These are the activations of a small neural network, seen along a few directions. Each row is one input.
In each table, some parts of the input vary, and every possible input appears once, in random order.
A made-up example of a description, with smaller parts first: one of 4 places along a line, together with either a single point or one of 11 places around a ring or (one of 3 separate values, together with one of 8 places around a ring).
Shared parts are said once, and a part with two or three values counts as separate values.

Other details of the inputs shift rows strongly along three fixed directions, in all tables alike. That doesn't count.

A family of inputs:
r1: [-13  13 -14  32  -8   3  14 -22 -11  38 -23 -17  27]
r2: [ -2   2  18  31  -5   9  14 -16  -6  35 -34   1   6]
r3: [-10   4  -7   8   8   7  17  -7 -12  24  -4 -17  20]
r4: [-11  32  12 -21  -1 -14 -20  -1  14 -33  10  15   0]
r5: [ 11 -40  13  22   6  14  15   8  -2  18 -14   9 -26]
r6: [ 29  -6  49 -22 -30  10 -21   0  14 -52  -1  32 -17]
r7: [ 21 -54  10   4   8   8  -7  30   5 -13   1  20 -48]
r8: [ -7   2 -21 -13  13 -13  -1   1   5 -11  20 -10  -1]
r9: [ 10   7  12  27 -17  14  11  -4 -14  33 -35  -4   7]
r10: [-16  -1 -31   9  15 -10   7  -5  -5   6   8 -25  11]
r11: [  8 -23 -11   2  14   1  16  14 -10   9   1 -17 -14]
r12: [-14 -19 -23   2  24  -9   4   6  -5   0  12 -21  -2]
r13: [ 14 -17   7  -4   2   1   4   9   9  -7   5  15 -27]
r14: [ 12 -19  12   2  -2  13   1  15  -4   5  -5  10 -14]
r15: [  5 -23 -10 -10  14 -11  -7  21   9 -31  18   4 -34]
r16: [ 10  37  53   8 -37   9 -17 -12  14   0 -34  47  -2]
r17: [ -8 -21 -35  12  11   3   6  11 -13   9   8 -26   5]
r18: [-13  18  -3   7   7  -3  15 -15 -13  31 -11 -22  26]
r19: [  2   5   3 -35   4  -6 -14   9  14 -30  28  20  -9]
r20: [  6   5   8  28 -16   8  11 -14  -7  40 -29   0  10]
r21: [ 12 -60  -9   5   4  13   0  11 -10 -27  10 -22 -11]
r22: [-15   1 -20  -3  20  -4   9   2 -14   8   9 -30  15]
r23: [ -7  11  11  16 -23  -1  -8 -38  -2  -3 -16 -11  35]
r24: [  8   6  19  -6 -10   5  -4   1   3   7  -5  18   0]
r25: [  3   6   8 -34  10  -9 -11  11  14 -32  25  16 -14]
r26: [  4 -33  -8   1  19  10  20  11 -10  18   7 -12  -8]
r27: [ -5 -16 -38  -4  14  -1   4  15 -12  -1  21 -26   6]
r28: [ -7 -46 -41 -17  20  -9  -3  -3  -8 -25  42 -43  14]
r29: [ 12  19  18 -19 -15  -1 -10   1  14 -18   4  29 -10]
r30: [  6  18  27  29 -22  13  12 -14  -1  25 -38  13   2]
r31: [ 23 -27  31  -1   1  16   7  21   2  -5 -11  22 -38]
r32: [-12  24 -15 -11  -3  -8 -12  -3   7 -20  14   2  11]
r33: [  6  19  17 -47 -17 -14 -29 -13  18 -61  31  14  13]
r34: [ -8  29   1 -16  -5 -16 -16  -7  20 -30  14  20  -1]
r35: [ 22 -33   7  -7   0   6  -2  20  10 -14   8  22 -40]
r36: [ 18 -20   4   2  -3   6   4  16  -4   6  -6   4 -20]
r37: [ -9   1 -27  -3  13  -3  16  -3  -8  13  13 -24  16]
r38: [ 27  -2  44  20 -20  17  13   6  -3  16 -42  22 -28]
r39: [ -7 -17 -29   6  20  -7  14   3 -10  14   8 -31   0]
r40: [ -8  15  -7 -30   6 -18 -25   3  14 -28  28  10   1]
r41: [ -3 -17 -18 -12  16   0  -5  19  -7  -9  19 -13  -3]
r42: [-14  42  13  -7  -4 -14  -7 -22   7   5  -5   4  20]
r43: [ -4 -16 -32 -13  14  -8 -13  23   0 -29  26 -12 -12]
r44: [ -2 -34 -19   2  16   8   4  17  -6  -2  13  -9 -11]
r45: [  2  15   8  23  -8   8  23 -16 -12  41 -30 -11  16]
r46: [  4  17  29   1 -19  -1 -18  -6  15  -7 -12  35  -6]
r47: [  3 -30 -21  15   6   2   4  11  -5   8   2  -9 -11]
r48: [-25  51 -15 -22   0 -19 -16 -18   2  -3  16 -11  44]
r49: [-14  19 -13  20  -1   0  12 -13 -10  21 -16 -22  23]
r50: [-31  50 -18 -12  -1 -18 -21 -16   2 -10  12 -11  42]
r51: [-20  -3 -25   4  17  -1   8  -2  -8   7  11 -23  17]
r52: [ 20  -6  24  21 -18   9   3  -1  -1  23 -31  16 -16]
r53: [  0 -20 -12  21   9   5  16   9 -14  15 -13 -22  -9]
r54: [-11  55   7 -12 -14  -8  -6 -18   8 -10   0   9  24]
r55: [  8 -29  -2  -9   9   1  -6  15   4  -5  15   9 -20]
r56: [ -1  34   3 -24 -11  -7 -16  -1  13 -29  15  18   4]
r57: [ 10 -17  10   0   0  14   5  11  -3   4  -3  10 -13]
r58: [ 20 -19  32   6 -10  14   2   4   7  11 -16  31 -26]
r59: [ -2  26  25   1  -8  -3  -1 -17   8  10 -14  16   6]
r60: [-10  23  10   9  -4   0   8 -24   1  27 -12   1  22]
r61: [ -7   2   4  22  -5   7   6 -15  -4  27 -19   2  13]
r62: [-23  45 -18   5  -9 -18 -14 -22   2   3  -2 -11  36]
r63: [ 15 -14  11  11  -1  12  14  11  -6   8 -15   2 -19]
r64: [  3  28   5 -26 -12 -11 -18   2  14 -25  15  20   1]
r65: [-19  -2 -24   4  19  -3   6  -1  -9   6   8 -26  16]
Each input here is: one of 5 places around a ring, together with either a single point or (one of 2 separate values, together with one of 6 places along a line).
Q: The inputs of r42 and r4 match in every part but the place on the ring of 5. If r60 is changed in the same way as r42 into r4, which row does it become?
A: r51
Q: The inputs of r50 and r41 match in every part but the place on the ring of 5. If r16 is changed in the same way as r50 into r41, which row does it become?
A: r14
Q: Start at r43 and move only the place on the line of 6, one step at a time. The first step leads to r17. Which rows follow, in order?
A: r32, r30, r49, r53
Q: Start at r13 and move only the place on the ring of 5, one step at a time. The first step leads to r34. Which rows follow, in order?
A: r30, r54, r37
Q: Change only the choice among 2 separate values in r1. List by row number the other rows that result.
A: r61
Q: Change only the place on the ring of 5 in r61. List by row number the other rows that result.
A: r19, r44, r57, r58
